These are the activations of a small neural network, seen along a few directions. Each row is one input.
In each table, some parts of the input vary, and every possible input appears once, in random order.
Descriptions start from the smaller parts, as in this example, which fits no table here: one of 8 places around a ring, together with either a single point or (one of 2 separate values, together with one of 4 places along a line) or one of 9 places around a ring.
Shared parts are said once, and a part with two or three values counts as separate values.
In the rows, zero is written as 128.

Other details of the inputs shift rows strongly along three fixed directions, in all tables alike. That doesn't count.

Rows:
R1: [134 127 128 125  91 141 177 105 129 146 171 105 145 193]
R2: [148 126 162 135 133 156 125 180 115 102 101 117 115  62]
R3: [ 84 172 136 152 125 111  54  57 104 132  57 212 128 157]
R4: [180 115 152 151  97 152 195 135  77  76 217  96 154 111]
R5: [132 116 122 155 148 149 173 139 116 134 207 113 174 164]
R6: [120 128 120 110 109 110 141  97 122 146 189  81 174 172]
R7: [ 51 105  69  50 149 141 145  94 219 188 159  67 168 218]
R8: [102 155 147 152 136  79 113  72 105 138 156 172 132 182]
R9: [ 64 112  81  88 183 142 110 172 227 168 104  59 121 120]
R10: [114 157 133 170 141 120 121  83  88 121 161 194 126 155]
R11: [111 170  94 137 133 110  90 132 134 103   6 162  66  58]
R12: [132  58 159 102 128  98 174 154 178 148 134  96 100  81]
R13: [239 114 190 155 114 103 160 165  38  65 167 138 124  72]
R14: [124 147 145 167 154 131  78 179 121  94  45 160 102  40]
R15: [192 125 170 183 127 134 165 160  38  61 173 121 115  56]
R16: [118  96  98  94 159 143 118 141 192 178 142 111 151 187]
R17: [ 97  28 131 111 104 140 156 189 182 190 129 103 128 182]
R18: [108 121 141 105 118 154 166 153 135 138 190 145 172 165]
R19: [127 146 133 127 137  99  94  67 122 156 141 205 128 204]
R20: [146 141 139 134 120  90 103  44  88 139 136 197 152 201]
R21: [121 118  69  57 136 145  71 145 193 146  60  96 102  90]
R22: [138 155 124 170 106 122 108  65  67 120 153 153 150 144]
R23: [138 120 128 102 121 128 134 156 162  94 126  63 106  68]
R24: [124 138 111 123 150 149 116 186 149 121  42 102  59  57]
R25: [132 141 101 116 101 137 143 139 119 143 111 102 129 114]
R26: [115 115 141 101 101 169 147 115 155 145 171 103 172 190]
R27: [ 96 128  92  82 120 169  87 170 175 132  62  92 125  65]
R28: [107 171 155 175 157  82  49  46 103 144  80 164  88 164]
R29: [140 140 113 143 135 137 136 155  95  61 108 136 111  29]
R30: [183 124 155 165 118 122 220 182  81 115 192 119 166 122]
R31: [ 95 188 126 169 137  92  82  66 116 152  62 222  88 165]
R32: [183  98 131  90 108 142 144 153 150 101 145  91 125 106]
Each input here is: either one of 2 separate values or (one of 5 separate values, together with one of 6 places around a ring).
Q: Which of the alternatives is R2?
A: one of 5 separate values, together with one of 6 places around a ring

Rows:
R33: [110 118 105 104 138 106 101  78 165 171 106 110 115 164]
R34: [131 129 134 164 152 113 117 153 123 102  77 119  70  44]
R35: [148  83 112  64 114 172 211 200 153 120 207  89 163 115]
R36: [172 148 191 173 111  95  88  95  70 103  93 173  96 112]
R37: [139  95 153 132 115 144 155 157 124 145 161 120 176 160]
R38: [143 146 187 211 103  93 110 108  59 109  85 194 117 114]
R39: [ 74 158  30  48 129 198 100 116 200 145 102  49 142 130]
R40: [ 85  91  74  49 120 158 115 162 211 175  78  92 124 142]
R41: [152 152 154 156 115  58 101  76  75 106 123 154 119 107]
R42: [142 112 133 113 116 139 104 177 130  93  68 144  95  52]
R43: [136 127 152 154 134 132 122 184 124 105  62 113  71  48]
R44: [181 108 167 181 112 119 191 154  81 103 177 116 121 118]
R45: [128 122 158 134 117 100 144  56 101 147 220 135 173 213]
R46: [135 125 143 146 122 132 172 101  86 166 222 172 198 239]
R47: [ 63 112  70  85 153 184 147 174 213 178 108 108 115 141]
R48: [133 113 126 130 135 146 108 196 132 109  73 141 110  67]
R49: [126 169 144 185 139  97 129 108  79 103 107 205 109 114]
R50: [142 142 123 114 143 122 118 158 134  77  86 158  94  42]
R51: [144  97 110  86 144 162 216 215 148 113 208  92 176 114]
R52: [125 132 117  96 123  96 146 119 137 125 155 116 146 131]
R53: [ 76 155  48  57 138 215  99 117 191 127 118  57 140 119]
R54: [124 105 145 145 108 142 172 165 105 131 150 136 146 142]
R55: [156 110 145 108 102 119 138 139 129 141 123 101 126 136]
R56: [147 116 130 113 103 116 101 166 140 109  45 125 101  55]
R57: [203  93 131 110 107 122 171 206 130  80 122  73  92  30]
R58: [163 141 169 174 131  83  86  76  79  97 104 168  91 100]
R59: [148 208 125 187 125 144  82  82  39  71 121 158 145 100]
R60: [ 67 165 108 139 175 103  54  71 162 161  86 170 116 173]
R61: [103 135 117 157 165 126  55  80 167 174  69 149  89 182]
R62: [162 125 158 120 115 101 173 137  90  81 207 130 159 104]
R63: [146 117 175 156 118 124 148  91  93 172 198 135 179 242]
R64: [ 94 127  85  83 121 134 120  97 170 188 125 144 141 206]
R65: [134 131 151 150 127 108 192 150  94 102 199 123 153 118]
R66: [ 94 110 131 106 117 141  90  96 173 168  94 140 134 183]
R67: [131 118 139 134 147 117 144 139 122 127 180 102 151 126]
R68: [ 55 151 116 152 159 110  76  66 162 176  95 139 102 174]
R69: [ 99 130 113 128 146 127  52  56 184 174  68 151  79 190]
R70: [138 140 134 124 107  93 163  63  93 150 194 174 182 228]
R71: [112 190  88 148 129 178 109 145 104  71  90  95 107  36]
R72: [158  74 129 103 144 152 201 196 146 127 211  50 159 111]
Q: What do these inputs look like to the network?
A: one of 4 places along a line, together with either a single point or one of 9 places around a ring
Q: The inputs of R51 and R49 match in every part but the place on the line of 4. If R48 is changed in the same way as R51 into R49, which row does it become?
A: R54
Q: The inputs of R59 and R39 match in every part but the place on the line of 4. If R37 is changed in the same way as R59 into R39, which row does it become?
A: R56
Q: Which other rows does R35 become when the place on the line of 4 takes its other values? List them by row number.
A: R46, R47, R64
Q: Which other rows does R62 become when the place on the line of 4 takes its other values? List them by row number.
A: R52, R60, R65

Rows:
R73: [143 153 138 146 109 103 103  54  92 125 140 116 127 157]
R74: [129 128 124 150 159 100  85 148 147 111  62 147  74  62]
R75: [120 122 149 134 139  94 117  99 132 147 132 159 130 149]
R76: [129 141 121 132 103 146 126  88 103 137 164 148 158 182]
R77: [156 118 161 168 118 113 139 154  82 118 123 141 129 114]
R78: [133 130 119 100 111 131 165 130 123 118 182 123 167 141]
R79: [115 132 122 139 115 150 175 139 111 116 177 105 155 140]
R80: [189 170 171 197 121 100 152 129  21  57 163 167 125  71]
R81: [122 107 139 140 128 136 166 163 134 133 134 119 119 121]
R82: [138 132  99  84 116 159 158 161 146 115 132 106 144 101]
R83: [ 86 157 101 108 158 121  83  92 155 136  96 139 116 131]
R84: [122 161 132 139 137 149  80 108 126 117  86 144 121 109]
R85: [136  81 115  93 118 153 146 182 163 131 128 100 129 116]
R86: [150  97 135 109 120 113 127 142 150 126 110  76  99  99]
R87: [103 130 137 150 147 118 121  91 140 177 138 156 122 201]
R88: [138  90 153 114 124 149 154 156 135 140 164 104 155 159]
R89: [103 141 102 122 156 132 118  90 148 146 154 122 143 175]
R90: [116 149 104 134 135 152 100 159 131 111  73 110 105  58]
R91: [ 97 130 123 122 129  96  85 102 156 157  83 169 112 154]
R92: [132  91 115  78 117 146 159 174 165 142 118 110 130 118]
Q: What do these inputs look like to the network?
A: one of 2 separate values, together with either a single point or one of 9 places around a ring
Q: The inputs of R83 and R75 match in every part but the choice among 2 separate values. If R82 is changed in the same way as R83 into R75, which row does it become?
A: R92
Q: Which other rows does R91 become when the choice among 2 separate values takes its other values? List them by row number.
A: R78
